These are the activations of a small neural network, seen along a few directions. Each row is one input.
Each table varies a few parts of the input and shows all the possible inputs, shuffled.
Descriptions start from the smaller parts, as in this example, which fits no table here: ring(5) and (point or line(9) or (values(2) and line(6))).
Shared parts are said once, and a part with two or three values counts as separate values.
(in the rows, 128 means zero)

A family of inputs:
x1: [ 68 148 132  81 111  49  56 174 202 190 218 180 138]
x2: [134 192 171 156 132 163 135  44 102  56  59 122  86]
x3: [123  71 148  90 110 115  47 200 170 225 171 135 158]
x4: [121 179  85 151 123 126 207  29 102  26 104 146  52]
x5: [120  71 124 114 128 124  74 245 147 224 176  93 162]
x6: [111 109 116  77 156  82 119 208 128 184 194 147 219]
x7: [145 191 148 161 123 156 187  45  88  53  59 130  97]
x8: [131  67  96  95 117  98 116 205 124 214 187 108 177]
x9: [ 73 147 106  82 128  36  75 186 169 182 234 155 142]
x10: [115 186 174 146  91 151 117  12 168  38 102 161  36]
x11: [119 187 147 139 111 138 140  23 136  32 110 134  38]
x12: [100 104  77  93 175  76 133 210 108 180 194 155 223]
x13: [121  62  56 110 137  93 130 207 106 210 186 115 181]
x14: [170 105  94 192 128 197 207  84  92  70  43  77  80]
x15: [130 192 199 164 114 176 113  36 133  63  51 151  84]
x16: [113  66  62 134 140 115 139 243 117 217 174  99 182]
x17: [106 114 162  73 149 101  49 200 177 196 176 171 201]
x18: [ 65 136  49 101 138  27 141 185 133 175 233 166 159]
x19: [ 91 148 109  95 131  60 115 206 117 195 183 145 207]
x20: [154 155 203 147 137 197 118  37 147  52  61 151  97]
x21: [158 155 174 139 156 183 140  46 116  45  69 122  99]
x22: [177 109 188 164  97 196 112  42 142  76  53 117  60]
x23: [ 89 151 128  91 140  65  64 209 133 199 181 143 192]
x24: [192 107 131 164 108 177 185  49 101  66  62  92  76]
x25: [115  74 155 112 113 136  56 236 177 231 159 122 158]
x26: [182 107 156 157 115 183 133  50 112  69  61  86  62]
x27: [130 181 123 141 102 130 194  23 122  30 109 139  48]
x28: [170 109 160 177 117 205 143  82 122  74  44  67  64]
x29: [ 80 144  72 110 152  55 129 208  97 191 182 154 210]
x30: [181 108 135 183 109 199 193  81 111  72  46  73  78]
x31: [ 76 141  86  85 117  32 126 182 153 179 235 157 155]
x32: [109 111 134  72 164  87  68 210 144 187 193 144 204]
x33: [169 153 151 145 147 176 192  47 102  42  68 130 111]
x34: [ 85 155 154  92 125  79  45 198 166 207 165 170 190]
x35: [124  70 102 119 120 120 125 241 134 221 175  93 178]
x36: [136 187 107 169 143 151 200  49  68  50  55 136 100]
x37: [165 110 191 184  99 216 123  75 150  82  36  98  62]
x38: [183 103  89 171 126 176 199  53  82  64  59  97  78]
x39: [129  68 117  91 126 102  65 208 139 217 187 107 162]
x40: [160 149 109 153 165 171 206  50  82  38  64 134 113]
Question: The inputs of x25 and x1 match in every part but one. If x37 is changed in the same way as x25 into x1, which row does it become?
Answer: x10
Question: The inputs of x31 and x6 match in every part but one. If x9 is changed in the same way as x31 into x6, which row does it become?
Answer: x32
Question: Describe the family of inputs behind these rows.
Answer: values(2) and line(4) and line(5)
Question: Which other rows does x19 become when the line(4) part takes its other values? List them by row number.
Answer: x23, x29, x34
Question: Which other rows does x40 become when the values(2) part takes its other values? List them by row number.
Answer: x12
Question: Which other rows does x38 become when the values(2) part takes its other values? List them by row number.
Answer: x13

A family of inputs:
x41: [108 155 166  91 147 105  62 157 152 158 150 156 171]
x42: [104 150 115  94 163  89 126 166  98 147 158 148 195]
x43: [105 112 130 112 120 107  85 163 168 155 172 122 111]
x44: [156 142 155 138 122 167 163  28 133  44  89 139  76]
x45: [140  85 124 128 100 131 122 163 141 170 138 109 127]
x46: [157 143 174 134 120 170 125  22 136  46  90 135  58]
x47: [107 152 150  96 148 104 100 167 144 158 154 165 186]
x48: [102 147 127 103 157 103 112 169 126 157 150 169 192]
x49: [144  90  87 128 121 121 148 159 101 164 142  93 135]
x50: [149  83 128 141 147 163 130 166 115 157 104 113 165]
x51: [138 174 160 178 107 181 166  50 120  56  50 118  69]
x52: [137 170 135 184 118 174 177  54 107  55  42 121  78]
x53: [157  90 115 134 157 151 144 162  91 150 111  94 165]
x54: [156 138 128 145 133 161 177  32 120  42  83 141  84]
x55: [104 107  88 124 131 108 136 173 146 155 173 133 132]
x56: [ 92 147  84 102 128  57 130 161 109 160 193 143 164]
x57: [ 90 146 121 103 116  68 104 164 152 173 187 161 150]
x58: [167 144 117 140 141 146 188  34  96  35  90 123  86]
x59: [150 175 124 178 127 158 189  54  82  47  51 103  79]
x60: [109 113  75 117 138  97 148 169 120 148 181 113 136]
x61: [106 110 113 118 122 107 122 172 162 155 176 130 126]
x62: [138  83  99 134 112 132 136 163 125 171 134 112 134]
x63: [ 88 143  97 109 124  68 116 165 137 170 184 164 159]
x64: [155  89 166 129 131 165  80 156 138 155 106 100 147]
x65: [ 90 147 138  97 115  69  67 154 160 174 183 152 135]
x66: [140 175 178 173 106 184 128  43 124  57  54 116  50]
x67: [142  86 140 122  97 132  85 154 146 169 134 101 112]
x68: [152  86 151 134 135 164 117 164 132 156 108 109 161]
Question: Describe the family of inputs behind these rows.
Answer: line(4) and (values(2) or line(5))
Question: The inputs of x53 and x64 match in every part but the line(4) part. If x58 is changed in the same way as x53 into x64, which row does it become?
Answer: x46
Question: List by row number the other rows that have the line(4) part in common with x61.
Answer: x44, x45, x47, x51, x57, x68
Question: List by row number the other rows that have the line(4) part in common with x52.
Answer: x48, x50, x54, x55, x62, x63
Question: Which other rows does x53 become when the line(5) part takes its other values? List them by row number.
Answer: x42, x49, x56, x60

A family of inputs:
x69: [136  99  94 116 109 105 142 126 120 132 156 113 111]
x70: [108 180 131 131 146 105 131 128 106 111 128 138 147]
x71: [107 164 154  96 145 112 104 103 141 101 149 160 130]
x72: [121 117 110 147 130 142 134 170 119 149 119  97 124]
x73: [175 143 151 179 119 203 182  16 106  25  34 104  50]
x74: [156  90 114 118 150 142 153 140 101 141 133 121 171]
x75: [136 117 148 110 107 119  99 119 159 136 157 123  91]
x76: [102 160 118 146 117 111 153 143 128 133 128 135 128]
x77: [105 149 132 138 111 120 122 123 140 139 125 156 128]
x78: [127 100 135 128 130 138 103 143 163 133 143 118 114]
x79: [109 168 145 118 142 113 102 110 118 120 122 159 143]
x80: [117 131  88 125 126  97 168 125 128 121 149 148 128]
x81: [124 131 121 138 100 118 125 143 123 145 133  97 113]
x82: [122 154  98 105 158  91 147 107 110 104 148 148 147]
x83: [133  86  85 132 139 132 151 148 113 139 149 113 126]
x84: [147 101 166 112 141 147 107 140 148 132 123 130 155]
x85: [128 105 125 143 126 144 103 151 137 153 115 117 124]
x86: [130 118 139 131 101 120  97 124 137 153 127 118 108]
x87: [142 120 140 131 141 151 137 163 106 150 102 106 167]
x88: [108 147 139 116 113 121 123 118 163 120 153 157 115]
x89: [153 110 153 126 137 154 105 149 123 151  96 129 166]
Question: Describe the family of inputs behind these rows.
Answer: point or (line(4) and line(5))
Question: Which other rows does x72 become when the line(4) part takes its other values? List them by row number.
Answer: x78, x83, x85
